A small network was shown many inputs. Here are its activations along a few directions, one row for each input.
Each table varies a few parts of the input and shows all the possible inputs, shuffled.
Descriptions start from the smaller parts, as in this example, which fits no table here: values(2) and (point or ring(11) or (line(6) and ring(8))).
Shared parts are said once, and a part with two or three values counts as separate values.
In the rows, zero is written as 128.

Other details of the inputs vary at random and push rows far along two fixed directions, the same in every table; ignore that.

Table:
row 1: [104 171 104  88 139 124 140 174 176 110 132 150 139 131 163]
row 2: [117 174 107 121 124 112 121 157 152 115 139 164 144 120 161]
row 3: [125 190 103 111 116 124 110 142 146 116 135 187 152 117 163]
row 4: [109  88 155 232 109  70  67  79  74 162 125 152 106 105 120]
row 5: [123 104 152 187 118 113  99  91 106 149 131 113 104 117 114]
row 6: [115 189 117 130 121 109 113 144 146 131 132 178 142 114 167]
row 7: [161 128 151 124 134 171 155  91 132 162 138  79  98 140  90]
row 8: [129  93 143 155 121 141 114  90 110 141 137 100 115 135 107]
row 9: [105 120 170 212 133 102  57  53 103 174 127 158 115 117 121]
row 10: [177 109 128  58 135 193 205 163 142 110 123  49 109 148  94]
row 11: [144 101 122  73 143 172 177 150 144 116 113  82 127 139 116]
row 12: [139 106 146 164 117 133 119 100 108 137 134  96 107 127 108]
row 13: [148  96 128 101 130 150 150 136 129 122 122  98 133 137 119]
row 14: [ 99 164 114 134 130 101  96 144 148 113 139 185 154 125 166]
row 15: [126 137 112 122 115 105 120 159 121 105 130 154 141 122 145]
row 16: [130 143  99  96 115 102 147 177 123 100 120 163 151 124 150]
row 17: [127 138 109  93 129 145 150 155 150 104 133 131 140 137 144]
row 18: [145 113 119 116 128 133 157 150 103 122 119 111 125 133 118]
row 19: [160  95 124  58 138 176 192 147 128 117 115  77 125 155  95]
row 20: [ 95 152 114 113 135  95 113 162 153 105 125 160 138 110 166]
row 21: [132 134 129 143 127 138 119 109 135 131 145 129 138 133 121]
row 22: [102 155 115 112 130 104 128 168 153 108 124 151 135 118 167]
row 23: [114 152 100  73 137 112 150 203 144  96 107 158 147 128 163]
row 24: [138 144 135 137 127 145 121 101 131 143 140 139 132 132 123]
row 25: [110  75 150 173 135  97  96  85  88 152 101 127 110 120 106]
row 26: [113  75 152 209 121  71  69  67  65 155 117 149 124 113 105]
row 27: [ 93 129 110  91 144 116 132 171 149 108 106 146 140 124 160]
row 28: [132 119 147 171 130 135 119  92 121 153 141 104 106 132 106]
row 29: [117 180 117  89 135 136 127 153 161 120 132 161 153 131 162]
row 30: [138  91 146 148 127 138 141 113 109 146 119  84 108 129 106]
row 31: [102 203 105 159 108  74  73 141 134 124 134 226 154 102 184]
row 32: [178 149 131  81 129 195 182 120 145 137 143  85 117 146  99]
row 33: [103 157 109 119 134 102 100 143 163 113 132 177 153 123 162]
row 34: [124  90 151 119 153 162 141 103 130 136 121  62 100 137  98]
row 35: [119  99 151 206 106  99  81  71  86 152 147 137 123 112 114]
row 36: [148 122 136  42 171 213 200 146 185 120 121  40 115 156 101]
row 37: [154 153 134  75 144 189 183 131 161 138 129  76 116 145 114]
row 38: [151 128 150 165 122 145 117  66 109 164 146 120 126 131 102]
row 39: [134 107 122 128 113 133 133 129 110 123 129 122 132 130 118]
row 40: [103 157  93 113 126  81 119 190 128  99 108 190 143 109 168]
row 41: [139 116 147 199 113 111  98  70 103 159 154 123 118 128 101]
row 42: [118 159 102 113 114 100 122 163 140 103 137 165 146 116 163]
row 43: [146 111 147 132 144 168 148 107 132 153 144  73  96 146  91]
row 44: [138  88 140 138 133 123 137 112 101 135 104  92 107 130  95]
row 45: [ 96 143 112 115 133 101 106 148 150 104 122 164 147 118 167]
row 46: [121 104 140 148 131 108 116 128 122 127 114 124 120 117 122]
row 47: [167  85 136  95 131 173 180 121 107 127 120  70 118 152  77]
row 48: [121 171 105 102 123 127 126 161 157 106 145 158 158 133 159]
row 49: [137  89 145 164 114 123 118  97  98 132 124 114 123 125  99]
row 50: [136 101 126 149 113 110 117 127  89 127 124 149 131 133 119]
Each input here is: line(5) and ring(10).
- Changing only the line(5) part turns row 21 into row 49. The same change can be made to row 41. Which row results? => row 15
- Changing only the line(5) part turns row 43 into row 30. The same change can be made to row 48. Which row results? => row 39

Table:
row 51: [117  90 149 224 105  74  67  79  65 154 126 157 119 112 114]
row 52: [109 170 103  81 138 121 142 186 172 100 122 150 141 122 173]
row 53: [175 110 133  92 128 186 188 132 126 130 137  59 109 148  87]
row 54: [141 122 149 151 131 150 133  99 125 153 141  89 101 134 100]
row 55: [113 147 111 139 113  86 107 155 117 113 125 178 143 114 156]
row 56: [127  93 148 151 138 136 126 105 118 145 124  89 104 131 103]
row 57: [165 129 141  95 137 196 182 123 154 139 142  53 102 146  97]
row 58: [107 129 110 134 119  78 107 162 116 105 114 177 147 114 160]
row 59: [ 97 129 128 164 124  85  77 107 112 130 122 185 146 115 149]
row 60: [111 174 104  85 137 122 139 183 169 105 125 153 141 121 169]
row 61: [152  91 137  83 147 183 172 116 134 130 122  66 121 151  90]
row 62: [ 90 115 133 175 128  78  79 121 117 130 119 158 128 111 147]
row 63: [141 112 147 148 131 146 124  83 116 150 134 111 121 136  99]
row 64: [112 148 122 128 130 109 104 127 134 123 125 172 150 122 151]
row 65: [128 180 107  92 127 136 135 151 162 112 139 161 153 129 159]
row 66: [143  71 140 131 127 141 147 115  96 133 116  81 111 134  90]
row 67: [142 107 149 193 105 118 104  79  85 156 141 121 109 125  97]
row 68: [135 188  93  37 138 160 171 184 184  95 130 144 158 137 164]
- Describe the family of inputs behind these rows. => values(3) and line(6)
- Which other rows does row 59 become when the values(3) part takes its other values? List them by row number. => row 56, row 58
- Which other rows does row 65 become when the values(3) part takes its other values? List them by row number. => row 57, row 67
